These are the activations of a small neural network, seen along a few directions. Each row is one input.
Each table varies a few parts of the input and shows all the possible inputs, shuffled.
A made-up example of a description, with smaller parts first: one of 3 separate values, together with either a single point or one of 11 places along a line or (one of 4 places along a line, together with one of 8 places around a ring).
Shared parts are said once, and a part with two or three values counts as separate values.

Other details of the inputs vary at random and push rows far along two fixed directions, the same in every table; ignore that.
These rows show it; all are for the same input, with only those details redrawn:
-19; -7; -1; 18; -7; 0; -10; -15; -4; -1; 2; 0; 6
31; 10; -32; -15; 4; 3; -1; 22; 9; -38; -16; 5; -35
-22; -9; -1; 28; -4; -2; -5; -24; -6; 11; -4; -3; 15
-14; -3; 1; -9; -14; 5; -25; 8; 1; -33; 18; 7; -16
25; 6; -34; 13; 11; -2; 14; -1; 4; -6; -33; -2; -13

Table:
R1: -9; 6; 33; -16; -11; 14; -3; 13; 17; -13; 25; 9; -29
R2: -18; -13; 14; 16; 2; 0; -9; -6; -8; 19; -15; -3; 29
R3: 1; -12; 3; -26; -6; 5; -20; 12; -4; -7; 38; 17; -15
R4: -27; -8; 9; 1; -5; -18; -4; -11; -6; 19; -20; -8; 32
R5: 34; -5; -31; 16; 11; -6; 20; 2; 4; -1; -22; 0; -18
R6: -10; -24; 17; 20; 2; -3; -3; -4; -8; 24; -5; -1; 24
R7: 1; -9; 10; -18; -11; 12; -26; 13; -10; -12; 27; 10; -18
R8: 0; 18; 29; -5; -14; 5; 2; 22; -5; -26; 36; 12; -11
R9: 38; 38; -15; -37; 10; -1; 8; 17; 19; -31; -6; -23; -22
R10: -16; -8; 4; 9; -3; 9; -10; -16; -13; 3; 0; -2; 8
R11: 1; 6; 19; -22; 6; -2; -6; 13; 13; -14; 53; -10; -13
R12: -22; 14; 28; 8; -3; 13; 5; -12; 12; 13; -2; -1; -1
R13: 31; -10; -37; 18; 19; -15; 31; -8; 7; 17; -17; 4; -6
R14: -11; 0; 1; -33; -19; 7; -23; -3; -4; -29; 15; 4; -5
R15: -2; -15; 9; -15; -10; 11; -18; 9; -8; -23; 27; 8; -19
R16: -14; -1; 25; 3; 2; 2; 17; -11; 17; 24; 19; 9; -3
R17: 22; 9; -39; 8; 5; -11; 20; -18; 6; 5; -41; -6; 5
R18: 23; 9; -32; -6; 8; 0; 18; -4; 0; 19; -47; -9; 14
R19: 40; 18; -10; 8; 26; -2; 27; 7; 10; 7; -9; -27; -14
R20: 18; 1; -19; 10; 22; -14; 18; 12; -3; 14; -51; -8; 4
R21: -19; -24; 17; 19; 3; -15; 0; 1; -10; 25; -7; -4; 18
R22: -13; 16; 20; 11; 8; 4; -3; -10; 3; 6; 15; -27; 10
R23: -17; 24; 23; 29; -4; 1; 15; -13; -12; 12; 4; 0; 25
R24: 40; -1; -22; -25; 7; 11; 3; 39; 3; -18; -12; 4; -31
R25: 43; -8; -20; -32; 16; -6; 7; 40; 12; -19; -6; 14; -22
R26: -13; -23; 2; 9; 4; -1; 4; -8; -7; 36; 12; 4; 23
R27: -15; -4; 4; 16; -1; 9; -13; -20; -17; 25; -6; -2; 18
R28: -13; 3; 0; -9; -12; 4; -16; -21; -11; 12; -3; -1; 18
R29: -14; -3; 1; -9; -14; 5; -25; 8; 1; -33; 18; 7; -16
R30: -17; 28; 19; 14; -12; -6; 17; -22; -8; 11; 1; -2; 34
R31: -10; -2; 11; -36; -16; 0; -27; 16; 3; -26; 5; 5; 7
R32: -10; -21; 13; -27; -1; -15; -14; 30; 2; -12; 27; 13; -9
R33: 0; 15; 22; -13; -8; -3; 8; 20; 0; -21; 48; 19; -7
R34: -25; 16; 24; 4; -9; 4; 11; -30; 14; 24; -11; -4; 17
R35: 27; 6; -27; -2; 14; 9; 11; 14; -2; 8; -39; -5; -4
R36: 35; -11; -32; 9; 23; -6; 32; -10; -2; 21; -18; 3; -4
The inputs of R16 and R34 match in every part but one. If R25 is changed in the same way as R16 into R34, which row does it become? -> R31
What do these inputs look like to the network? -> one of 4 places along a line, together with either one of 3 separate values or one of 6 places along a line
Change only the choice among 3 separate values in R1. List by row number the other rows that result. -> R8, R19
Change only the place on the line of 6 in R4. List by row number the other rows that result. -> R14, R17, R18, R28, R31
List by row number the other rows that have the place on the line of 4 in common with R10. -> R2, R12, R20, R22, R23, R27, R29, R35

Table:
R37: 35; 40; 3; 12; 22; -2; 51; -2; 16; 19; -13; -13; -4
R38: -10; 2; -1; 19; -2; -1; 5; -14; -4; 9; -10; -1; 11
R39: -12; -6; 7; -3; -4; 1; -8; -4; 0; 4; 9; -1; 2
R40: -16; -1; 9; 5; -7; -2; -3; -9; -5; 7; -5; -1; 16
R41: -2; -7; -1; 15; 5; -5; 6; -9; -4; 13; 2; 0; 8
R42: -1; -8; -2; 13; 4; -5; 6; -9; -4; 13; 2; -2; 10
R43: -2; 1; 5; -17; -8; 7; -15; 17; 6; -27; 17; 7; -23
R44: 10; 9; -10; -10; 1; -1; 2; 7; 2; -9; -13; 1; -3
R45: -13; -9; 11; -2; -4; -3; -8; 4; -3; 2; 16; 3; 8
R46: -6; 0; 3; 9; 1; -1; 1; -8; -4; 12; -13; -6; 13
R47: -15; -2; 8; -3; -9; 3; -14; -6; -2; -7; 13; -3; 4
R48: 13; 8; -12; 3; 4; 2; 5; 5; 2; -9; -15; -2; -10
R49: 8; 1; -7; -4; 3; 2; 0; 3; 5; -7; -2; 1; -12
R50: 13; 9; -15; 0; 2; -1; 6; -1; 2; -7; -14; 0; -6
R51: -11; -8; 8; 3; -1; 0; -3; -4; -3; 13; 6; 2; 11
R52: -7; -6; 5; 11; 3; -2; 5; -9; -1; 19; -11; -4; 12
R53: -12; -9; 9; -4; -5; -2; -9; 2; -4; -1; 20; 3; 4
R54: 15; 2; -11; -9; 4; 2; 2; 6; 6; -9; -5; 0; -14
R55: -7; 2; -4; 11; 0; -4; 5; -16; -4; 15; -12; -4; 17
R56: -16; -1; 9; -5; -8; 2; -15; -4; -3; -5; 11; -3; 5
R57: 12; 8; -13; -7; -1; 0; 3; 2; 3; -12; -9; 0; -7
R58: -2; -7; -2; 10; 4; -2; 6; -10; -4; 20; -4; -2; 11
R59: 15; 8; -14; -1; 5; 1; 4; 2; 2; -8; -13; -4; -9
R60: 12; 7; -10; -9; 4; 1; 0; 9; 3; -8; -13; -3; -5
R61: -10; -7; 7; 8; -3; 3; -3; -3; -3; 3; 9; 5; 0
R62: -12; -10; 8; 2; -5; 2; -7; -7; -3; 5; 16; 2; 5
R63: 15; 2; -10; -7; 8; 0; 6; 8; 6; 0; -14; -1; -8
R64: 8; -4; -2; -1; 4; -1; 5; 5; 0; 6; -9; 2; -1
R65: -17; -11; 18; -5; -8; -2; -13; 6; -4; -3; 20; 5; 6
R66: 6; -1; 1; -15; -4; 2; -9; 22; 2; -27; 18; 10; -21
R67: 7; -1; -1; -18; -4; 5; -10; 15; 3; -22; 16; 9; -21
What do these inputs look like to the network? -> either a single point or (one of 5 places along a line, together with one of 6 places along a line)
Change only the place on the line of 5 in R56. List by row number the other rows that result. -> R39, R53, R55, R58
Change only the place on the line of 5 in R57. List by row number the other rows that result. -> R42, R47, R54, R62

Table:
R68: -5; 1; 5; 15; 2; 1; 10; -12; 1; 17; -4; -1; 11
R69: 6; 4; 2; 4; 4; 0; 9; -4; 2; 7; -5; -2; -1
R70: -5; 1; 7; 12; 2; -2; 5; -8; -3; 14; 1; -7; 11
R71: 4; 4; 3; 1; 2; 1; 7; -2; 2; 4; -2; 0; -2
R72: 21; 10; -10; -4; 7; 1; 11; 9; 2; -5; -8; 1; -10
R73: 2; 4; 3; -1; 2; -3; 4; 2; 4; 1; 4; -3; -2
R74: -1; -12; -8; -16; -7; 3; -15; 10; -3; -13; 6; 4; -8
R75: -37; 4; 24; -14; -21; 3; -27; -6; -4; -9; 10; -3; 19
R76: 18; 10; -10; -6; 6; -2; 13; 8; 6; -5; -6; 2; -10
R77: 12; 6; -5; 4; 6; 1; 14; -2; 4; 7; -11; 0; -3
R78: 21; 11; -13; 2; 9; 0; 16; 7; 3; 0; -13; 0; -6
R79: 1; 2; 4; 10; 4; 0; 9; -8; 2; 15; -6; -5; 5
R80: -58; -19; 29; 20; -22; 2; -32; -24; -13; 4; 29; 2; 21
R81: 5; 4; 0; 3; 5; -4; 10; -3; 2; 7; -2; -3; 1
R82: -32; -22; 21; -24; -23; 4; -39; 18; -7; -29; 37; 13; -6
R83: 21; 9; -12; 9; 15; -2; 19; 1; 3; 9; -19; -8; 1
R84: -22; -14; 6; -2; -14; 3; -24; -10; -7; -9; 19; 5; 6
R85: 21; -6; -13; -43; -2; 2; -22; 44; 4; -42; 2; 16; -33
R86: 18; 10; -11; -6; 6; -1; 12; 10; 7; -7; -5; 3; -11
R87: -3; -15; -15; 48; 10; -10; 20; -38; -11; 44; -35; -9; 35
R88: -55; -17; 23; 16; -21; 6; -33; -26; -12; 4; 31; 1; 19
R89: 17; 8; -12; 11; 13; -6; 24; -7; 2; 15; -19; -4; 3
R90: 17; -5; -13; -50; -5; 6; -27; 40; 5; -42; 11; 14; -34
R91: 11; 6; -4; 7; 7; -2; 12; -2; -1; 8; -9; -5; 1
R92: -5; 2; 7; 12; 2; -2; 7; -10; -5; 13; 1; -3; 11
R93: 19; 9; -8; -7; 9; -2; 11; 10; 9; -7; -5; -3; -11
R94: 8; 5; 0; -1; 5; 3; 7; 3; 6; 0; -4; -3; -5
What do these inputs look like to the network? -> either a single point or (one of 2 separate values, together with one of 4 places along a line) or (one of 3 separate values, together with one of 6 places along a line)
Change only the place on the line of 4 in R84. List by row number the other rows that result. -> R74, R88, R90
Change only the choice among 3 separate values in R93. List by row number the other rows that result. -> R83, R94
